Small tables with named rows and columns. After each table, cells are looked up by row and column.

Table moso
columns: basa, vasanam, sozogif, lufu, toben, komovad, reli, rezar
guginuk: [-90.731, 6.932, -75.197, -72.725, -15.274, -6.935, -23.335, -83.074]
vipobu: [-24.729, -95.973, 2.427, 20.195, -54.560, 1.032, -99.116, -69.690]
vizurot: [-15.787, -3.185, -56.063, -80.044, -32.952, -32.832, 24.320, -13.951]
budemuz: [-57.605, 24.605, -20.361, 13.986, -7.065, -11.639, -3.735, -65.175]
ruz: [-6.063, -62.107, -87.053, 23.148, -26.697, -51.584, -22.240, -89.103]
nopuvu: [-45.095, -17.033, -45.363, -61.214, -63.780, -48.866, -55.164, -73.122]
nez: [-3.875, -9.764, -32.981, -54.285, -42.233, -12.547, 20.514, -32.020]
vuromu: [-32.435, 12.292, -80.253, 39.179, 38.153, 58.173, 10.469, -17.089]
ludadep: [-42.152, -46.770, -5.893, -18.532, -79.404, -8.809, -16.707, -44.285]

vipobu, reli -> -99.116
guginuk, lufu -> -72.725
vuromu, vasanam -> 12.292
vizurot, sozogif -> -56.063
ludadep, vasanam -> -46.770
vipobu, sozogif -> 2.427
nopuvu, reli -> -55.164
budemuz, sozogif -> -20.361
ruz, sozogif -> -87.053
vipobu, rezar -> -69.690
guginuk, reli -> -23.335
nopuvu, lufu -> -61.214
guginuk, vasanam -> 6.932
vizurot, rezar -> -13.951
vizurot, toben -> -32.952
nez, rezar -> -32.020
budemuz, basa -> -57.605
Which row has the largest komovad? vuromu

dilepa.csv
,firoson,tenomin,rezufar,funere,mola
kivezu,43401,54257,41398,48447,48107
tos,42398,43764,47599,29820,32474
bom,55114,61197,36942,79827,72835
pemivut,41250,31541,44757,27898,30480
zep,51647,48437,39588,62270,57297
vaz,25616,23526,43282,3194,10502
pom,44736,25091,49423,20980,22950
ris,36984,48463,31156,56368,51950
biton,43823,44243,39495,44372,43157
doz,51910,58992,36106,78957,72681

funere of kivezu: 48447
funere of biton: 44372
firoson of tos: 42398
tenomin of vaz: 23526
mola of kivezu: 48107
mola of pom: 22950
mola of zep: 57297
tenomin of ris: 48463
mola of tos: 32474
rezufar of doz: 36106
tenomin of tos: 43764
firoson of vaz: 25616
rezufar of pemivut: 44757
tenomin of zep: 48437
firoson of ris: 36984
funere of zep: 62270

nadozi =
	zin	zod	nedul	tani	fizav	vobaf	lumozo
bam	0.56	0.57	0.56	0.59	0.66	0.59	0.92
nem	0.57	0.58	0.57	0.56	0.81	0.58	0.32
rorut	0.58	0.58	0.57	0.59	0.38	0.57	0.56
govav	0.56	0.59	0.58	0.55	0.52	0.58	0.27
natibi	0.59	0.57	0.58	0.58	0.43	0.57	0.91
befolu	0.56	0.59	0.57	0.58	0.13	0.58	0.46
romikor	0.57	0.58	0.58	0.59	0.90	0.55	0.60
dak	0.57	0.54	0.59	0.58	0.57	0.62	0.53
salonem	0.59	0.60	0.58	0.59	0.85	0.56	0.33

What is the vobaf of nem in nadozi?
0.58
What is the zod of govav in nadozi?
0.59
What is the vobaf of romikor in nadozi?
0.55
What is the tani of nem in nadozi?
0.56
What is the lumozo of govav in nadozi?
0.27
What is the nedul of rorut in nadozi?
0.57
What is the tani of dak in nadozi?
0.58
What is the vobaf of govav in nadozi?
0.58
What is the vobaf of rorut in nadozi?
0.57
What is the nedul of dak in nadozi?
0.59
What is the fizav of rorut in nadozi?
0.38
What is the zod of bam in nadozi?
0.57
What is the vobaf of befolu in nadozi?
0.58
What is the fizav of dak in nadozi?
0.57
What is the lumozo of salonem in nadozi?
0.33
What is the zin of govav in nadozi?
0.56
What is the zod of rorut in nadozi?
0.58
What is the lumozo of romikor in nadozi?
0.60
What is the vobaf of dak in nadozi?
0.62

funoza:
|  | nagosot | pok | pim | goba | furefor | tazuf | kenako | gul | vaz | laz |
|---|---|---|---|---|---|---|---|---|---|---|
| ditibu | -95 | -350 | -659 | 713 | -339 | 131 | 740 | 222 | 391 | -319 |
| tifotik | -627 | -646 | -743 | -11 | -202 | -503 | -200 | -130 | 362 | 131 |
| logezeg | 642 | 755 | 954 | -184 | 374 | 452 | -35 | 102 | -379 | 85 |
| viten | -493 | -252 | -32 | -703 | 179 | -599 | -918 | -320 | -3 | 490 |
| saz | -597 | -588 | -649 | -83 | -156 | -500 | -270 | -146 | 316 | 166 |
| kigok | -48 | 207 | 492 | -675 | 339 | -239 | -763 | -211 | -225 | 426 |
| fovod | -180 | 84 | 366 | -720 | 309 | -357 | -849 | -255 | -175 | 464 |
| podip | -536 | -585 | -705 | 83 | -211 | -403 | -71 | -79 | 355 | 70 |
| puv | -215 | 27 | 279 | -664 | 269 | -368 | -798 | -245 | -133 | 438 |
| pul | 421 | 215 | 20 | 655 | -111 | 523 | 820 | 320 | 95 | -344 |
| buz | -623 | -663 | -782 | 44 | -227 | -484 | -138 | -111 | 384 | 100 |
| dato | -470 | -632 | -875 | 401 | -337 | -258 | 295 | 37 | 455 | -109 |
| vavo | -83 | -344 | -659 | 731 | -343 | 147 | 764 | 230 | 392 | -330 |
| leriz | -710 | -717 | -809 | -56 | -213 | -582 | -272 | -163 | 387 | 164 |

viten, furefor => 179
puv, pim => 279
pul, laz => -344
pul, pok => 215
dato, laz => -109
kigok, laz => 426
leriz, laz => 164
podip, pok => -585
viten, pim => -32
saz, furefor => -156
tifotik, goba => -11
buz, pok => -663
saz, gul => -146
logezeg, gul => 102
logezeg, tazuf => 452
buz, gul => -111

